Here are a small network's activations along a few directions, averaged over the inputs that share one value of a field.
Values that are neighbours, or in one group, have similar rows; names and order tell nothing.
In the rows, zero is written as 500.
Random noise pushes rows far along 4 fixed directions. That doesn't count. These rows show it; they differ only by the noise:
[562 427 543 277 694 446 499 376 543 520 522 413 338 585 554 517 501 338
 246]
[472 460 595 378 758 383 507 301 606 388 443 345 358 534 648 465 455 345
 233]
[562 501 512 298 589 484 521 445 427 526 581 565 348 663 385 607 472 297
 381]
[577 556 386 570 336 662 554 617 390 436 519 790 646 678  17 696 305 322
 842]
[510 546 546 358 541 483 547 504 378 511 588 569 330 632 417 601 536 341
 334]
[340 657 573 707 532 451 581 432 477 182 398 583 540 562 365 565 317 342
 606]


Kan, 9 values:
k6: [266 635 569 471 568 386 445 393 447 555 559 403 365 461 736 501 690 531
 438]
k5: [495 529 595 582 436 514 469 607 405 399 462 340 511 456 616 498 549 609
 351]
k8: [581 419 578 264 459 422 470 605 440 733 681 607 332 501 612 419 694 586
 243]
k7: [324 687 590 470 541 289 502 297 419 481 547 523 393 564 534 503 486 464
 641]
k2: [610 412 267 416 342 694 475 598 365 793 628 567 516 503 399 547 615 659
 746]
k9: [316 724 574 578 498 356 541 432 436 521 525 341 346 392 704 492 667 594
 431]
k1: [711 264 391 258 532 634 420 550 533 708 540 447 459 507 484 496 532 471
 380]
k4: [531 448 511 530 386 504 519 699 484 609 544 583 504 392 629 373 677 708
 348]
k3: [661 537 467 456 356 494 496 636 387 628 670 737 499 578 471 569 493 560
 550]
Kan is arranged as 3 separate groups.
Question: Which other values are in the same group as k5? Give them in the order they are listed.
Answer: k1
Question: Which other values are in the same group as k8? Give them in the order they are listed.
Answer: k4, k3

Vak, 9 values:
v7: [602 394 427 425 538 600 446 473 528 449 451 541 573 618 287 572 310 322
 623]
v3: [575 549 501 654 363 524 568 621 499 383 489 627 649 463 403 536 402 595
 572]
v1: [577 564 506 102 622 406 458 453 283 754 794 527 129 666 642 652 710 413
 240]
v4: [505 469 538 352 545 489 452 464 353 468 477 421 341 638 490 524 468 396
 395]
v9: [719 321 333 246 738 442 466 200 840 744 460 236 501 378 576 297 451 483
 533]
v2: [360 679 724 589 318 372 599 784 255 514 677 692 276 465 668 447 796 634
  98]
v8: [833  90 394 351 587 714 385 450 892 607 320 278 870 418 378 490 323 473
 525]
v5: [370 694 557 369 549 326 493 445 288 665 716 575 192 542 668 508 719 436
 415]
v6: [617 231 319 300 424 748 447 627 528 869 561 487 521 544 465 543 717 655
 502]
Vak is arranged as 3 separate groups.
Question: Which other values are in the same group as v4? Give them in the order they are listed.
Answer: v7, v8
Question: Which other values are in the same group as v1? Give them in the order they are listed.
Answer: v9, v5, v6
